These are the activations of a small neural network, seen along a few directions. Each row is one input.
Each table varies a few parts of the input and shows all the possible inputs, shuffled.
Descriptions start from the smaller parts, as in this example, which fits no table here: one of 4 places along a line, together with either a single point or one of 11 places around a ring or (one of 2 separate values, together with one of 8 places around a ring).
Shared parts are said once, and a part with two or three values counts as separate values.
In the rows, zero is written as 128.

Other details of the inputs shift rows strongly along three fixed directions, in all tables alike. That doesn't count.

Rows:
x1: [165 127 110 178  73 137 161 158 164 100 118 137 203]
x2: [ 41 160 103  79 144 131 120 108 179  88 179  93 115]
x3: [102 133 155 164 167  97 102 146 108 147 100 116  63]
x4: [112 162 167 130 187 100 108 162 131 145  81 129 103]
x5: [ 50 167 107  74 139 153 106 100 180 104 163  86 109]
x6: [154 120 111 188  74 141 156 160 151  95 124 131 206]
x7: [176 104 154 101 154 138 149 120  61 141 117 151 144]
x8: [161 100 110 193  41 157 144 141 162 120 118 131 151]
x9: [ 79 138 155 145 187  96 128 179 104 125 105 120  99]
x10: [ 77 160 108 238  83 125  93 186 194 124  91  97 139]
x11: [104 147 167 118 181 108 114 177 139 151  85 129  93]
x12: [125 122  88  52 112 182 149  54 105 103 192 101 154]
x13: [ 80 163 100  87 127 120  90  75 196 115 172  90  85]
x14: [ 96 139 162 124 187  87 127 185 137 135 101 136  99]
x15: [151 121  90  72 102 151 124  20 118 107 203 112 135]
x16: [166 112 101 176  49 148 137 151 169 135 117 141 176]
x17: [176  97 142 116 143 122 132 108  56 154 127 163 132]
x18: [186 104 141 106 141 117 136 108  69 160 121 169 130]
x19: [198 100 148 114 138 115 139  98  75 152 121 161 110]
x20: [161  82 141 103 131 137 145 123  64 159 126 168 115]
Description of these inputs: one of 4 places along a line, together with one of 5 places around a ring.
- The inputs of x6 and x15 match in every part but the place on the line of 4. If x14 is changed in the same way as x6 into x15, which row does it become? => x13
- Start at x12 and move only the place on the ring of 5, one step at a time. The first step leads to x7. Which rows follow, in order? => x4, x11, x5

Rows:
x21: [108 165 145 166 174 118 118 164  90 137  89 121 131]
x22: [135 152 143 182  95 129 141 167 205 101  93 149 161]
x23: [161 100 150  53 172 127 147  91  97 149 147 126  63]
x24: [120 140 143 186  85 135 122 155 202 120  94 140 112]
x25: [116 103 154 113 147 137 144 137  96 117 131 161 155]
x26: [ 83 130 140 118 166 122 124 158 138 116 136  95 135]
x27: [194 134 166 129 180  83  66  99 100 159 116 155 145]
x28: [153 151 126 178 108 134 141 152 130 122  77 120 170]
x29: [116 110 173 131 162 114 113 195 129 156  93 118  69]
x30: [ 92 105 124 156  86 160 119 134 152 112 135 134 140]
x31: [183 127 171 161 146  89  54 104 110 181 104 147 112]
x32: [119  83 120  95 149 112 131 119  70 165 147 157 100]
x33: [141 125 116 145 125 139 150 126 110  94 156  98 164]
x34: [ 78 163 106  81 123 157  92 112 166 142 136  99 100]
x35: [183 142 114 129  97 159 161 132 147 133 100 140 180]
x36: [174  91 114 133  87 150 157  95 111 111 147 104 131]
x37: [ 77 171 114 163 127  83  95 154 216 145 110 116  72]
x38: [165 116 130 124 100 141 162  90 114  86 141 149 171]
x39: [146 134 141  76 159 139 129 102 102 170 107 140  77]
x40: [115 140 104 206  84  96 117 148 171 126 106 115 115]
x41: [ 31 204 109  89 184  95  88  86 203  73 171  38  89]
x42: [164  88  83  93  61 150 148 106 131 141 170 151 149]
x43: [104 114 133 112 146 150 117 133  86 164 109 129 108]
x44: [130 135 146 123 160 122 119 113  80 157  92 124  80]
x45: [147 121 128 169  96 149 153 127 110  87 139 148 183]
x46: [ 57 174  88  80 149 152  91  50 119 120 179  78  90]
x47: [ 87 157 113 154 118 150 119 162 156 128 104 108 178]
x48: [114 111 135 134 163  88 136 173  96 151 114 158 139]
x49: [141  73 102 115  82 177 151 112 119 118 169 105 153]
x50: [174 122  89  55 117 122 169  70 132 123 179 154 154]
x51: [131 119 168  96 151 126 136 154 117 123 118 169 134]
x52: [140 109 160 158 123 121 132 123 104 122 101 149  96]
x53: [143 136 146  82 161 139 133 153  98 152 100 146 139]
x54: [112 121 102 126 113 152 127  89 119 103 181  80 115]
x55: [152  92 133 136  63 168 140 140 145 121 127 159 145]
x56: [151 128 129 149 146  79 145 142 105 129 109 147 132]
x57: [129 126 128  99 189  84 138 113  50 135 153 148 113]
x58: [164 134 122 138 101 138 161 145 185 107 126 107 164]
x59: [120 113 172 209 139 117 119 173  89 132  84 155  94]
x60: [127 136  99 126 100 114 133 159 172 125 138 142 166]
x61: [ 82 158 131  98 152 123 110 158 189 106 142  85 125]
x62: [117 123  65 113  90 136 128  62 113 113 201 114 129]
- The inputs of x27 and x31 match in every part but one. If x48 is changed in the same way as x27 into x31, which row does it become? => x32
- Describe the family of inputs behind these rows. => one of 2 separate values, together with either a single point or (one of 4 separate values, together with one of 5 places around a ring)
- Change only the choice among 4 separate values in x53. List by row number the other rows that result. => x51, x60, x61
- Change only the choice among 4 separate values in x43. List by row number the other rows that result. => x30, x32, x49
- Start at x43 and move only the place on the ring of 5, one step at a time. The first step leads to x46. Which rows follow, in order? => x44, x39, x34

Rows:
x63: [ 99 127  98 178  71 139 143 143 189  99 145  90 132]
x64: [130 163  99 160  83 162 111 134 198 127 119  92 162]
x65: [102 114  99  90  90 173 128  50 123  94 206 107 137]
x66: [110 164 168 172 149  90  81 146 162 126  92 131 110]
x67: [ 79 124 113  87 166 113 119  86  81 140 170 120  92]
x68: [183  72 126 137  54 177 147 126 106 129 130 163 164]
x69: [185  93 179 137 142 129 126 148  86 165  96 183 120]
x70: [159  85 139 133 131 116 137 164  62 177  93 176 118]
x71: [ 98 129 105  38 116 181 165  68 157  86 167 121 179]
x72: [ 88 154 139 153 143 129  98 179 147 149  80  99  94]
x73: [106 169 137 171 152  69  88 151 156 146  93 130 119]
x74: [225  94 121 138  72 128 174 114 128 122 130 151 171]
x75: [119 140  96 179  82 128 137 132 195  86 138 100 138]
x76: [111 148 126  80 183 130 119  79  88 119 148 100  94]
x77: [155 125 163 111 163 123 183 192  72 131 101 183 147]
x78: [ 92 129 133  46 207 107 132 132 102 104 176 109 149]
x79: [105 116 125  50 156 119 128 103 123 137 156 122  65]
x80: [126 130 132  53 171 111 123  91 139 144 160 128  77]
x81: [ 98 159 131 164 151  92  87 165 164 165  97 136 110]
x82: [179  87 112 154  74 180 173 124  79 129 130 118 171]
x83: [138 174 104 167  85 139 112 120 190 110 115  86 171]
x84: [167  96 143 160 152 102 144 144  52 150 101 171 127]
x85: [ 88 150 158 186 153 106  91 152 144 111 101 126  97]
- Describe the family of inputs behind these rows. => either one of 3 separate values or (one of 4 separate values, together with one of 5 places around a ring)
- Change only the choice among 4 separate values in x84. List by row number the other rows that result. => x75, x76, x85
- Which other rows belong to the same alternative as x77? List them by row number. => x71, x78
